A small network was shown many inputs. Here are its activations along a few directions, one row for each input.
Each table varies a few parts of the input and shows all the possible inputs, shuffled.
Descriptions start from the smaller parts, as in this example, which fits no table here: one of 5 places around a ring, together with either a single point or one of 9 places around a ring or (one of 2 separate values, together with one of 6 places along a line).
Shared parts are said once, and a part with two or three values counts as separate values.
In the rows, zero is written as 128.

Other details of the inputs vary at random and push rows far along two fixed directions, the same in every table; ignore that.

Rows:
x1: [106 144 117 134 142 144  96 151 185 115 104 109 135]
x2: [ 66 105  86 154 173 129  83 169 203  62  90  80 131]
x3: [169 169 164 113  88 145 173 124 134 158 134 113 150]
x4: [ 70 105  97 129 133 138  95 169 194 112 113 108 149]
x5: [118  97  98 129 160  95 105 101  59 132 149 204  80]
x6: [103 105  84 109 127  94 133 132  81 142 147 201  93]
x7: [ 84 135  93 133 145 128  95 147 165 113 109 130 118]
x8: [108 109  85 112 148  88 113 111  61 143 151 224  70]
x9: [ 72 106 103 147 154 144  80 140 172 101 110  95 136]
x10: [181 149 177 122  97 137 171 124 125 144 129 102 150]
x11: [ 97 121 102 125 140 126 106 166 176 113 113 134 129]
x12: [ 83 113 100 137 135 127 114 170 181  92  98  90 142]
x13: [155 146 143 118 121 130 129 110 104 156 139 158 122]
x14: [111  82  89 114 142  71 134 125  55 127 150 213  77]
x15: [174 168 170 110  94 145 170 127 136 158 133 116 149]
x16: [173 134 166 122 105 128 159 124 114 142 133 123 145]
x17: [178 140 169 133 118 140 155 105 113 132 135 102 144]
x18: [107 128 117 128 135 138 106 167 191 115 109 116 148]
x19: [158 147 158 125  99 133 168 128 130 135 124  98 147]
x20: [144 154 135 116 109 133 144 107  98 157 138 145 120]
x21: [168 134 175 131  99 151 163  97 112 143 143  81 157]
x22: [111 116 117 147 152 132 110 144 166  90 109  92 133]
x23: [152 131 160 129 110 138 142 141 149 127 124  97 159]
x24: [112  88  93 127 160  89 101 100  47 133 158 214  76]
x25: [102 137 117 144 155 139  99 138 167 101 104  98 127]
x26: [163 146 157 132 108 140 167 103 106 132 134  91 140]
x27: [ 83 133 102 148 153 144  93 144 177  95  98  86 131]
x28: [117  71  92 128 156  81 117 105  45 120 163 205  81]
x29: [161 159 171 119  92 160 147 103 125 169 139 104 156]
x30: [164 159 164 135 124 149 138 106 126 139 125 102 136]
x31: [143 107 145 118 101 120 155 116  92 149 147 133 137]
x32: [176 157 174 113  93 148 158 127 135 161 140 118 160]
x33: [154 132 140 132 122 120 158 102  91 129 141 123 120]
x34: [ 78 120  89 147 163 125  89 139 155  95 107 119 111]
x35: [137 135 131 121 127 127 116 118 110 148 141 159 122]
Description of these inputs: one of 5 places around a ring, together with either a single point or one of 6 places along a line.
Question: Changing only the place on the ring of 5 turns x22 into x1. The same change can be made to x21. Which row results?
Answer: x29
Question: Change only the place on the line of 6 in x15. List by row number the other rows that result.
Answer: x3, x6, x11, x18, x32
Question: A walk changes only the place on the ring of 5. It starts at x32 and steps to x23. List the rest of the walk in order.
Answer: x28, x24, x35
Question: Which other rows agree with x16 in the place on the ring of 5? List them by row number.
Answer: x10, x12, x14, x19, x23, x31

Rows:
x36: [202 160 209 131 100 163 180 105 145 135 132  49 171]
x37: [123 116 140 150 137 153 105 148 179 100 108  70 165]
x38: [ 85 139  92 125 133 137 105 136 153 129 121 134 117]
x39: [118 153 130 135 128 149 111 187 224  99  92  70 172]
x40: [123 116 109 105 111 115 139 104  71 168 158 187 107]
x41: [113  62  83 125 171  72  98 103  39 121 158 231  62]
x42: [104 120 129 140 138 149  91 158 183 111 114  98 161]
x43: [157 117 158 129 109 128 146 105  79 150 136 128 133]
x44: [178 152 174 105  65 126 188 129 122 165 136 123 151]
x45: [109 136 133 147 142 140 133 139 181  93  97  60 134]
x46: [112 163 130 134 128 153 118 183 214  98  73  65 159]
x47: [203 161 157 108 103 114 200 105  62 157 151 171 115]
x48: [ 67 120  85 132 144 117  87 193 197  94  87 114 135]
x49: [ 66 100  78 150 180 110  76 147 155  84  93 130  93]
x50: [140 133 158 125 106 139 131 123 116 154 130 123 148]
x51: [ 53  63  60 123 162 109  81 162 145 111 138 181 110]
x52: [189 159 163 104 107 133 180  84  80 180 168 168 112]
x53: [105 148 131 137 124 153  98 143 177 122 103  85 159]
x54: [ 77 105  84 134 144 117  89 195 209  89 103 119 142]
x55: [128 149 123 125 123 122 118 104  85 149 137 161 107]
x56: [ 96 114  97 139 140 113 124 120 110 105 128 123 106]
x57: [194 153 204 122  90 144 187  93 101 155 136  79 148]
x58: [134 108 103 104 122 109 139  99  59 164 177 209 104]
x59: [160 172 165 135 130 153 129 119 158 135 121 101 144]
x60: [160 153 137 119 123 129 149 142 128 126 123 134 133]
x61: [143 110 134 109 127  92 126  91  36 169 156 215  83]
x62: [105 106 103 121 121 108 125 171 172 109 125 140 136]
x63: [112 121 116 150 146 146  96 139 171  94 110  84 152]
x64: [129 104 120  99 123 102 139 102  60 173 159 210  86]
x65: [ 56 101  67 137 178  96  67 145 134 104 110 178  79]
x66: [201 183 214 125  98 174 150 111 158 156 126  73 175]
x67: [143 181 166 124 109 173 148 132 198 146 104  66 155]
x68: [ 60  66  56 144 172  97  89 143 126  76 133 147 106]
x69: [106 111  97 129 145 115  95 124 107 126 143 171 118]
x70: [202 140 201 128  88 151 194  97 100 148 154  78 168]
x71: [ 53  98  43 127 169 110  76 147 141 105 137 185  90]
x72: [105  98  98 135 140 108 107 115  86 123 129 154 108]
x73: [ 67 108  87 131 134 115  91 195 203  98  91 114 138]
x74: [150 172 147 135 122 153 119 116 140 135 130 110 144]
x75: [149 141 156 115 118 153 137 127 158 149 136 117 146]
x76: [169 146 142 135 125 132 141  90  81 135 146 133 120]
x77: [163 150 156 144 140 145 136 113 142 118 118  94 132]
x78: [147 101 134 121 133  97 130  93  46 147 144 182  88]
x79: [142 139 154 136 105 146 155 115 133 125 124  68 158]
x80: [100  95  64 110 149  62 138 132  45 125 137 240  56]
x81: [ 99 124 132 124 114 158 119 158 189 135 112  89 162]
x82: [162 138 140 132 119 126 163  91  80 128 156 123 121]
x83: [108 147 122 152 138 152 101 136 171 101  94  68 142]
x84: [138 109 151 131 109 126 158 118 102 131 137 103 141]
x85: [198 139 168 122 118 114 196  70  47 150 168 148 103]
Question: Describe the family of inputs behind these rows.
Answer: one of 2 separate values, together with either one of 5 places along a line or (one of 4 places along a line, together with one of 5 places around a ring)
Question: Changing only the choice among 2 separate values turns x38 into x71. The same change can be made to x56. Which row results?
Answer: x82
Question: Changing only the choice among 2 separate values turns x83 into x76. The same change can be made to x72. Which row results?
Answer: x63
Question: Change only the place on the line of 4 in x53. List by row number the other rows that result.
Answer: x40, x72, x79

Rows:
x86: [ 51 118  93 120 133 153  91 178 216 116 105 105 161]
x87: [147 193 139 149 152 168 105 127 183 103 106  82 140]
x88: [107 130 150 162 143 171 101 122 178 108 100  38 152]
x89: [205 122 193 120  91 124 177  97  73 167 166 141 157]
x90: [144 156 155 153 137 148 144 111 139 116 100  65 127]
x91: [ 72  57  69 153 204  78  90 156 135  54 109 146  85]
x92: [124 131 158 145 131 163 137  95 137 120 129  59 148]
x93: [ 98 118  86 115 157 109  78 107  99 150 162 220  84]
x94: [ 92 106  76 131 146  81 115 126  72 129 128 201  76]
x95: [162 124 171 134 129 135 123  76  78 145 130 116 124]
x96: [181 140 162  90  70 140 187 104  84 195 164 150 153]
x97: [183 140 169  98  68 131 183  90  78 185 170 135 145]
x98: [197 183 181 124 104 164 140  69  99 181 158 139 144]
x99: [186 127 160 104 104  89 182 124  73 151 162 178 110]
x100: [115 148 147 149 112 161 109 134 177 135 106  71 168]
x101: [107  80  83 106 149  74 128 171 106 120 140 221  92]
x102: [153 198 139 115 129 164 127 143 185 154 114 132 138]
x103: [ 80  65  64 129 154  94 102 119  70 111 156 175  97]
x104: [142 139 140 146 125 145 145 156 173  85 104  57 157]
x105: [ 64 137  86 118 137 135 117 184 200 108  95 125 133]
x106: [ 88  87  86 101 139  96  84 141  89 157 136 227  98]
x107: [ 57  77  75 139 174 113  43 146 129  90 111 150 105]
x108: [ 43  41  46 146 164  89  70 164 144  82 127 168 110]
x109: [172 154 148 125 136 148 120  70  65 160 170 166 116]
x110: [148 106 159 150 127 153 141 111 141 109 128  61 153]
x111: [179 127 145 103  88  95 189 115  65 155 161 176 103]
x112: [140 104 168 155 148 150 122 130 174  94 117  49 166]
x113: [167 147 171 133 104 149 147  90  71 166 149 113 140]
x114: [122 136 111 137 132 132 140 142 147  93 113  81 137]
x115: [ 89 154 116 144 130 143 123 157 202  92  91  69 152]
x116: [148 142 140 142 131 141 162 113 143 102 111  57 136]
x117: [ 66 107  52 155 217 109  57 124 139  70 110 167  63]
x118: [115 102 122 115 108 145 127 168 174 132 125 123 161]
x119: [127 176 140 120 131 184  94 145 212 153 118 109 165]
x120: [156 195 142 139 135 158 121 119 171 130 112 110 137]
x121: [198 176 184  99  84 121 170 102  78 179 134 156 117]
x122: [166 138 123  88  90 103 191 118  66 174 157 191 108]
x123: [164 143 140 119 115 100 143 103  63 151 128 181 102]
x124: [101 165 128 136 122 141 115 168 205 119  90  78 139]
x125: [ 76  89  86 118 136  93  95 125  83 152 150 202  86]
x126: [143 130 146 156 137 142 149 134 172  82  98  48 146]
x127: [144 161 150 138 132 141 115 138 149 107  90  85 142]
x128: [106 110 127 153 142 158 114 125 180  95 110  37 156]
x129: [152 144 155 144 143 128 127 105 117 113  99  97 113]
x130: [105  60  94 105 142  86 114 156  97 141 159 220 111]
x131: [147 200 145 128 129 160 117 135 198 134 110 102 136]
x132: [178 181 173 102  76 133 198 101  96 168 149 127 129]
x133: [136 137 147 146 135 130 135 172 204  88  96  71 168]
x134: [109 142 145 142 124 170 119 130 166 112 120  53 169]
x135: [157 151 136  98  98 110 171 118  64 186 146 200  99]
x136: [141 145 162 134 110 151 106 124 150 143 107  95 163]
x137: [ 99 109  79  99 141  82 106 152  88 143 120 234  78]
x138: [150 139 155 145 141 136 139 162 177  84 106  64 162]
x139: [ 72  81  76 124 142  94 108 110  69 133 155 198  97]
x140: [109  81  76 130 139  74 134 138  80 107 137 195  86]
x141: [119 150 138 160 168 180  76 109 193 103 111  64 141]
x142: [139 128 147 101  93 117 160  88  62 177 173 175 116]
x143: [128 154 126 136 112 141 148 149 185 105 100  65 159]
x144: [159 143 134 117 115 110 178  87  31 145 160 166  96]
x145: [188 131 184 109  69 138 180 109 101 170 163 123 153]
x146: [ 88  99  67 112 134  80 126 145 113 115 137 179  85]
x147: [198 151 167  98  72 131 205 133 104 168 142 146 140]
x148: [ 76 100  91 140 133 136  96 153 183 100 112  92 155]
x149: [117 164 136 153 136 155 117 152 179 100  88  54 148]
x150: [ 39  79  49 149 195  94  92 134 125  64 109 144  73]
x151: [ 47  40  60 150 193  90  55 173 144  62 129 154 113]
x152: [ 97  64 101 118 144  85 102 151 115 120 155 187 109]
x153: [161 131 161 101  97 112 133  94  61 184 155 184 115]
x154: [148 117 154 142 113 154 137 132 142 113 133  73 166]
x155: [175 161 179 103  74 154 166 109  99 207 150 140 151]
Question: Changing only one part turns x141 into x109. The same change can be made to x112. Which row results?
Answer: x151
Question: Describe the family of inputs behind these rows.
Answer: one of 2 separate values, together with one of 5 places along a line, together with either a single point or one of 6 places along a line
Question: Which other rows agree with x126 in the place on the line of 5 and the choice among 2 separate values? List them by row number.
Answer: x90, x91, x116, x117, x129, x150
Question: Change only the place on the line of 6 in x155. List by row number the other rows that result.
Answer: x86, x96, x106, x118, x130
Question: Change only the place on the line of 5 in x150. List by row number the other rows that result.
Answer: x105, x115, x132, x144
